These are the activations of a small neural network, seen along a few directions. Each row is one input.
Each table varies a few parts of the input and shows all the possible inputs, shuffled.
Descriptions start from the smaller parts, as in this example, which fits no table here: one of 2 separate values, together with either a single point or one of 9 places around a ring or (one of 5 places around a ring, together with one of 6 places along a line).
Shared parts are said once, and a part with two or three values counts as separate values.

Other details of the inputs vary at random and push rows far along two fixed directions, the same in every table; ignore that.

Table:
x1: [  50  -49   17 -107  -14   12  -45  -46    4  112    1]
x2: [ 99 -89  64   1  -4  16   9  79 115 -43  11]
x3: [ 74 -46  31 -28 -70  -1  68  12 118 -33  31]
x4: [ -6  21   0 -58  31   3 -55 -96 -60  94 -37]
x5: [-18  59 -45  65  22 -39  13 -12 -29 -55 -36]
x6: [-21  34  -4  46 -34  -6  16  37  30 -43  21]
x7: [ 78 -41  53 -78 -88  58  -1   1  82  31  55]
x8: [  9 -50  83 -86   4  78 -20 -25 -45 123  26]
x9: [-20  22 -50  68   1 -63  44  25   8 -98 -38]
x10: [-87  62 -35   1  27  16 -33 -49 -84  19   4]
x11: [-11 -17   8 -56 -33  27  -9 -20   9  27  30]
x12: [  1  -2  25  47  74 -14   2   3  15 -34 -29]
x13: [-66  70 -64  71  54 -52 -38 -12 -93 -18 -41]
x14: [ 99 -40  60 -83 -83  38  23 -21 105  27  21]
x15: [-33  48 -30  65 -18 -36  47  15  14 -93 -23]
x16: [ 42 -42  30  33   7 -10  27  88   3 -16 -16]
x17: [-42  21  29  65  39 -19  56  31 -34 -29 -29]
x18: [ 39 -33  23 -16 -75  17  41  46 104  -9  44]
x19: [-51  45 -59   0  50 -24 -51 -39 -98  10 -39]
x20: [ -6 -25 -25  -8 -37   0  -8  36   8 -26  22]
x21: [ 60 -54  -1 -15 -64   6  31  67  83 -42  58]
x22: [-17 -21  31   4  27  34 -21  37 -68  56  10]
x23: [-11  37 -44  65  -5 -56  33  26   6 -98 -38]
x24: [-41   2  17  38  79  35 -48   2 -41  14  18]
x25: [-42  25  16 101  68 -22  42  30  28 -89 -20]
x26: [-29 -17  65 -45  70  74 -61 -69 -39  89  30]
x27: [ 40   0 -18 -14 -11 -11 -19   3   0   1 -10]
x28: [ 81 -68  60   7 -28 -10  65  83  69 -32 -26]
x29: [ 28 -32   0 -74 -49  33 -33  14  16  29  24]
x30: [ 46 -38 -13 -47  -9  -8 -11 -14   4  25   9]
x31: [ -9 -14 -23 -79  26   1 -60 -66 -74  78 -18]
x32: [-19  29 -16  45 -15 -27  51   6  39 -35 -14]
x33: [-10  17 -22  47 -28 -16  -2  63  21 -51  16]
x34: [ 44 -27  -2 -43  -7  -8  10 -44  15  23  -3]
x35: [ -18   14  -25   63  -35  -41   69   33   52 -108  -14]
x36: [-27  32 -30  -7  38 -21 -13 -62 -43  52 -37]
x37: [-19  25  22 -62   8  25 -38 -97 -35  96 -12]
x38: [-19  22 -10 -64  18  45 -81 -66 -82  98  21]
x39: [-101   71  -70   71   49  -23  -24    2  -88    0    0]
x40: [-68  50 -47  67  14 -12  26   2 -33 -50  29]
Each input here is: one of 5 places around a ring, together with either one of 2 separate values or one of 6 places around a ring.
The inputs of x39 and x32 match in every part but the place on the ring of 5. If x20 is changed in the same way as x39 into x32, which row does it become?
Answer: x35
Which other rows does x8 become when the choice among 2 separate values takes its other values? List them by row number.
Answer: x26
Which other rows does x16 become when the place on the ring of 5 takes its other values? List them by row number.
Answer: x8, x17, x22, x28

Table:
x41: [ 17   2  16  70  36 -21  21  37  38 -63 -17]
x42: [ 57 -38  22   5   2  -2 -13  43  39 -13  -7]
x43: [-36  38 -11 -39 -25  20 -16 -51 -41  58  15]
x44: [ 43 -36  34 -60 -43  29 -18  22  11  54  12]
x45: [ 74 -77  16 -24 -33 -15  22  51  62 -29  -6]
x46: [ 11  17 -36 -45   1  -8 -51 -62 -25  40 -18]
x47: [ 40 -29   8  -3 -35  14 -15  60  46 -23  27]
x48: [-20  31 -29 -43 -21   4 -31 -37 -56  61  -1]
x49: [ 69 -79  52 -75 -11  17   8 -20  52  40  -1]
x50: [-48  35 -26  56  58   3 -44  26 -72  -2   5]
x51: [  4   0  42 -17  47  10 -11 -40 -38  64 -36]
x52: [ 29  -8  39 -10 -47  11  43  11  65 -19   5]
x53: [ 22 -25  39  11 -12  35   1  55  53 -18  45]
x54: [-41  44 -16  49  67 -18 -20 -34 -38 -17 -34]
x55: [ 14  -7   8  -6 -41  24   1  31  57 -24  41]
x56: [ 81 -55  48 -74 -39  14 -10   6  35  54 -16]
x57: [-47  40 -54  23  32 -45   9 -57 -44 -16 -31]
x58: [-24 -15 -14 -35  24  14 -41 -12 -67  53  12]
x59: [-16   6  53 -13  40  34  -4 -37 -34  66  -8]
x60: [  4   2  -5 -27  38   6 -59 -36 -41  42 -18]
x61: [ 60 -37   4 -26 -67  14  -9  56  73 -25  33]
x62: [  9  19 -41  50  -2 -40   0  30  14 -70 -24]
x63: [-20  12 -34  39 -25 -29  56   8  44 -70  11]
x64: [ -6  23  11 -32  19  -1  -9 -66 -37  49 -36]
x65: [ 18 -37   8 -17 -51  14  30  36  55 -29  43]
x66: [ 11  18 -13 -46   6   2 -32 -84   3  40 -15]
x67: [ 13  17 -22  41 -22 -43  29  36   6 -57 -36]
x68: [ 55 -65  18   0   0 -14  13  53  31 -22  -8]
x69: [ 11  32 -18  34 -31 -45  50   4  39 -55 -34]
x70: [-13  28  -7  56  -7  -8  29  19  55 -74  11]
x71: [-37  19  23 -21  13  35 -21 -25 -51  62   9]
x72: [ 48 -31  53 -53  -8  13   4 -27  25  50 -24]
x73: [-26   5 -47 -49  -7   0 -35 -40 -57  52  15]
x74: [-60  44   6  63  80  11 -13 -16 -43  -7  -2]
x75: [-15   3  14 -17  26  24 -37   2 -68  70  -5]
x76: [ 23 -60  36 -62 -26  41  -1   5  26  39  42]
x77: [ 64 -41  39  -3 -20  -8  15  51  35  -4 -22]
x78: [ 39 -51  12 -86 -74  32   6 -16  53  39  52]
x79: [ -5 -25 -17  63   8 -19  22  94  -7 -59  13]
x80: [-28  39   2 -36  -6  13  -2 -75 -26  53  -7]
x81: [-46  18 -58  22  12 -22 -12  15 -62 -17   4]
x82: [-69  48   7  62  47  10   0  18 -72   5   2]
x83: [-19  19 -67   8   7 -49  -1 -27 -41 -18 -25]
x84: [-26  36 -11 -30   7  20 -29 -83 -10  37  12]
x85: [ -2   0 -45  39   3 -48  22  29  -7 -62 -23]
x86: [-30  40 -43  48 -36 -11  13  24  33 -64  32]
x87: [-74  65 -23  40   9  -3   2  -7 -61  -4  -1]
x88: [-20 -23  36 -20  59  31  -5 -37 -35  54   8]
x89: [ 59 -41  28 -81 -71  29 -11  14  29  51  16]
x90: [ -6  27 -58  38 -43 -25   1  44  27 -65  21]
x91: [  5  33 -45  37 -31 -52  29  19   7 -52 -35]
x92: [-12  19  26  62  -7  -7  56  36  34 -53 -10]
x93: [  3  25 -17  50  10 -33  18   6  36 -72 -22]
x94: [-11  14  11  65   9   0  27  32  51 -69   8]
x95: [-75  51 -20  52  45  13 -29   1 -52 -11  17]
x96: [-61  18  -5  46  57  -4  19 -17 -38 -20  -3]
x97: [  3  -4 -22  43   3 -45  49  17  30 -75 -22]
x98: [-33   2   3 -33  27  18  -6 -66 -34  39   8]
x99: [  1 -29  28 -22  63   8 -13 -42 -42  52 -18]
x100: [ 38 -76  60 -67 -15  54   1  21  34  54  48]
Describe the family of inputs behind these rows.
Answer: one of 3 separate values, together with one of 4 places along a line, together with one of 5 places around a ring
The inputs of x81 and x61 match in every part but the choice among 3 separate values. If x68 is changed in the same way as x81 into x61, which row does it become?
Answer: x42
Which other rows does x90 become when the choice among 3 separate values takes its other values? List them by row number.
Answer: x48, x73
Which other rows does x74 become when the place on the line of 4 takes its other values? List them by row number.
Answer: x70, x84, x94
Which other rows does x49 become when the place on the line of 4 takes its other values? List them by row number.
Answer: x57, x97, x99
Which other rows does x67 become when the place on the ring of 5 takes its other values? List them by row number.
Answer: x52, x64, x87, x89

Table:
x101: [ 64 -54  28   7 -30 -10  31  66  67 -37  -8]
x102: [ -9  -9  13 -39  54  14 -41 -46 -67  74 -24]
x103: [-26  11 -15 -46  21  21 -57 -55 -62  63  10]
x104: [-26  16  11  52  53  -7  14   1 -12 -22 -19]
x105: [-48  32   1  31  23   7   6  -5 -26  -7   2]
x106: [-25  58 -56  66 -15 -58  39   1   9 -82 -33]
x107: [ 72 -71  76 -74 -60  49  20  12  98  30  34]
x108: [ 56 -39  10 -20 -67   5  10  56  79 -31  29]
x109: [-48  47 -38  80  -5 -18  27  43  -4 -67  15]
x110: [-54  37 -29  42  12  -3   4   7 -25 -23  18]
x111: [ 18 -19 -15  -4 -11  -9  -2  28  -5  -8   0]
x112: [ 13  14 -28  -2 -30 -34  24 -29  33 -31 -18]
x113: [ 32 -34  11 -84  -6  25 -46 -29 -35  87   6]
x114: [-19  13  29  -9  62  18 -29 -49 -49  55 -12]
The inputs of x109 and x110 match in every part but one. If x105 is changed in the same way as x109 into x110, which row does it become?
Answer: x107
Describe the family of inputs behind these rows.
Answer: one of 2 separate values, together with either a single point or one of 6 places around a ring
Which other rows does x103 become when the choice among 2 separate values takes its other values? List them by row number.
Answer: x108
